These are the activations of a small neural network, seen along a few directions. Each row is one input.
In each table, some parts of the input vary, and every possible input appears once, in random order.
A made-up example of a description, with smaller parts first: one of 4 places along a line, together with either a single point or one of 9 places around a ring or (one of 2 separate values, together with one of 5 places around a ring).
Shared parts are said once, and a part with two or three values counts as separate values.

Other details of the inputs shift rows strongly along two fixed directions, in all tables alike. That doesn't count.

Table:
R1: [  1   4 -64 -33   2   4   5  39  24 -46  29]
R2: [  7  29 -35 -68 -13  17 -44  20 -10 -37  56]
R3: [  5  32  79  17 -17  18 -29 -34 -25  54  27]
R4: [ 47  64 -30 -72 -43  -8   1  41 -14 -45  19]
R5: [  6 -11 -45 -26  -6 -18  -4  50  10 -55  29]
R6: [ 16  37 -44 -61 -26  33 -26  30 -11 -43  45]
R7: [ -5  -4  53  36  17   5  -1 -31 -15  41 -18]
R8: [  0  46  59  11  -9  44 -20 -42 -21  61  14]
R9: [  0  -2  50  39  13  11   6 -27 -16  38 -27]
R10: [ 13  22 -24 -61 -19   6 -46  28 -17 -43  57]
R11: [ 11  44  35  18   8   2  46 -34   6  54 -55]
R12: [ 14  25  43  12 -50   7 -18   1 -12  23  39]
R13: [ -6 -76 -76 -13  34 -40  18  37  15 -74 -36]
R14: [-25 -54 -75 -10  50 -40  11  43  30 -68 -18]
R15: [ 36  70  74  10 -40   3  19 -21 -19  52 -15]
R16: [-17 -66 -68  -6  31 -52   3  40  23 -71 -17]
R17: [-36 -53  18  62  65 -17  45 -24  24  34 -64]
R18: [ 2  0 20 28 -3 -3 13  5 11 13  8]
R19: [  5  38  27   3 -42  25 -15  -9  -1  33  39]
R20: [  8  38  56  15 -30  43 -18 -43 -26  57   7]
R21: [  2  -6 -50 -29  -2 -11  -3  47  14 -50  29]
R22: [  6  39  69  17 -15  32 -22 -34 -29  54  16]
R23: [ 12  35  31   9 -46  22 -10  -6  -3  27  40]
R24: [ 10  34  62  18 -32  37 -18 -39 -30  53   7]
R25: [-20  13  10  17  13   9  -3 -10  13  21   3]
R26: [ 13 -20 -45 -22 -20 -21  -4  43  10 -55  28]
R27: [-41 -45   8  57  70  -5  46 -32  31  41 -66]
R28: [  8  27 -29 -45 -43   4 -41  32  -9 -42  60]
R29: [-25 -68  29  53  53 -36  17 -37  10  30 -54]
R30: [  6  29 -36 -48 -39   9 -40  29  -3 -40  58]
R31: [ -2 -26 -26  16  41 -40  67 -16  27   8 -93]
R32: [  9  24 -40 -57 -38  19 -30  28  -8 -39  53]
R33: [ -5   8   5   5  18  26   2 -19  -6  19 -17]
R34: [  8  42  67  23 -25  38  -9 -27 -22  52  13]
R35: [-12  -6  13   0  11   4 -15 -28  -2  23   3]
R36: [ -1  41  76  35 -28  16 -20 -20 -15  50  27]
R37: [-26 -60  -7  40  56 -28  36   0  21  -3 -49]
R38: [ 12  23  46   3 -45  14 -23  -6 -22  20  34]
R39: [-22 -56 -15  34  66 -16  34 -11  12  -1 -67]
R40: [ 18  25 -43 -58 -40  25 -29  25 -14 -43  44]
R41: [  3 -20 -55 -44   3  -7 -21  21  -9 -53  13]
R42: [-39 -42   6  65  64 -12  51 -25  41  44 -60]
R43: [ -2 -18 -54 -37  -6  -7  -9  31   4 -51  20]
R44: [ 46  58 -34 -72 -57  -9  -3  31 -16 -42  18]
R45: [-24 -58  19  65  60 -18  45 -23  16  26 -73]
R46: [ 38  58  74  10 -54  -4  14 -25 -22  51 -18]
R47: [-15 -71 -88 -17  43 -29  23  29  20 -67 -37]
R48: [-23 -49 -14  48  52 -24  47   2  37   5 -42]
R49: [  4  26  39 -12 -26  17 -38 -25 -22  28  37]
R50: [ 22  24  43   0 -42  20 -29 -13 -34  16  19]
R51: [  1 -14 -55 -29 -13 -13  -5  37  13 -47  27]
R52: [-30 -51   5  68  47 -16  51 -30  41  41 -56]
R53: [ -8 -78 -73 -19  44 -46   4  29   8 -73 -32]
R54: [ -7  -4   9   4   8  12  -9 -27  -8  20  -8]
Each input here is: one of 6 places along a line, together with either a single point or one of 8 places along a line.
- The inputs of R38 and R37 match in every part but the place on the line of 6. If R13 is changed in the same way as R38 into R37, which row does it become? => R45
- Which other rows does R26 become when the place on the line of 6 takes its other values? List them by row number. => R1, R18, R23, R48, R52
- List by row number the other rows that have the place on the line of 6 in common with R11. => R1, R2, R6, R8, R25, R27, R33, R42
- Which other rows does R52 become when the place on the line of 8 takes its other values? List them by row number. => R19, R20, R30, R32, R35, R40, R54
- Which other rows does R28 become when the place on the line of 8 takes its other values? List them by row number. => R23, R24, R41, R43, R47, R49, R51

Table:
R55: [  5  24  59  34 -32  11  -3 -18  -6  47  18]
R56: [ 13  -4 -49 -44  -6 -16  -7  33  -1 -54  10]
R57: [ -1  14  59  27 -19  16 -20 -22 -16  41  22]
R58: [-10 -11   3  16  38   3  25 -29   4  24 -53]
R59: [  8  28  53  28 -32  10   1 -16  -5  42  12]
R60: [  8  22 -22 -43 -16  21 -30   8 -15 -23  30]
R61: [-16 -18   4  20  37   3  16 -28   5  23 -43]
R62: [-14  -1  45  38   3   9  -6 -20   0  39   8]
R63: [ -9 -24   8  23  22 -16  16 -11   6  10 -30]
R64: [ -5 -29  -6  14  10 -19   8   5   6 -10 -13]
R65: [ 14  12  -9 -28 -40   4 -37  29 -15 -33  55]
R66: [  2  41  43   9 -16  32  -6 -30 -10  49   8]
R67: [ -9   6  47  37   3   7   4 -25   1  45  -4]
R68: [ 16  31  -2 -20 -15   3   4   8  -4  -4   5]
R69: [ -3  12 -10 -18  -6  19 -18   3  -3  -5  26]
R70: [ -7 -23 -58 -42  12   5 -28  26  -2 -55  26]
R71: [  3 -15   6  20  16 -20  33  -9   7   9 -46]
R72: [-10 -30  -5  23   6 -16   5  12  13  -9   4]
R73: [ 20  84  73 -18 -65  63 -57 -30 -43  53  70]
R74: [ 14  -2 -47 -33 -16 -19   3  40   8 -50  15]
R75: [  1 -13   5  16  23 -17  29 -12   5  11 -46]
R76: [-10 -19 -58 -36   9   4 -22  31   6 -52  31]
R77: [  9   1 -54 -43  -3 -13  -3  37   6 -53  14]
R78: [ 13  28 -15 -35 -28   6 -22  23  -7 -26  39]
R79: [-27 -71 -15  42  62 -37  34  -9  24  -2 -60]
R80: [-27 -48 -28  32  72 -19  53 -19  29  10 -82]
R81: [ 14  11   0 -15 -26  -3 -11  13  -9 -14  19]
R82: [  1 -18  -4  11   9 -20  18   1   6  -5 -25]
R83: [ -4  -7 -56 -38   9   2  -8  24   7 -43  13]
R84: [  9  18  35  26 -11  -3  26 -14   4  33 -23]
- The inputs of R82 and R66 match in every part but one. If R81 is changed in the same way as R82 into R66, which row does it become? => R83
- Describe the family of inputs behind these rows. => one of 5 places along a line, together with one of 6 places along a line
- Which other rows does R76 become when the place on the line of 6 takes its other values? List them by row number. => R57, R62, R65, R70, R72
- Which other rows does R68 become when the place on the line of 5 takes its other values? List them by row number. => R62, R67, R77, R78
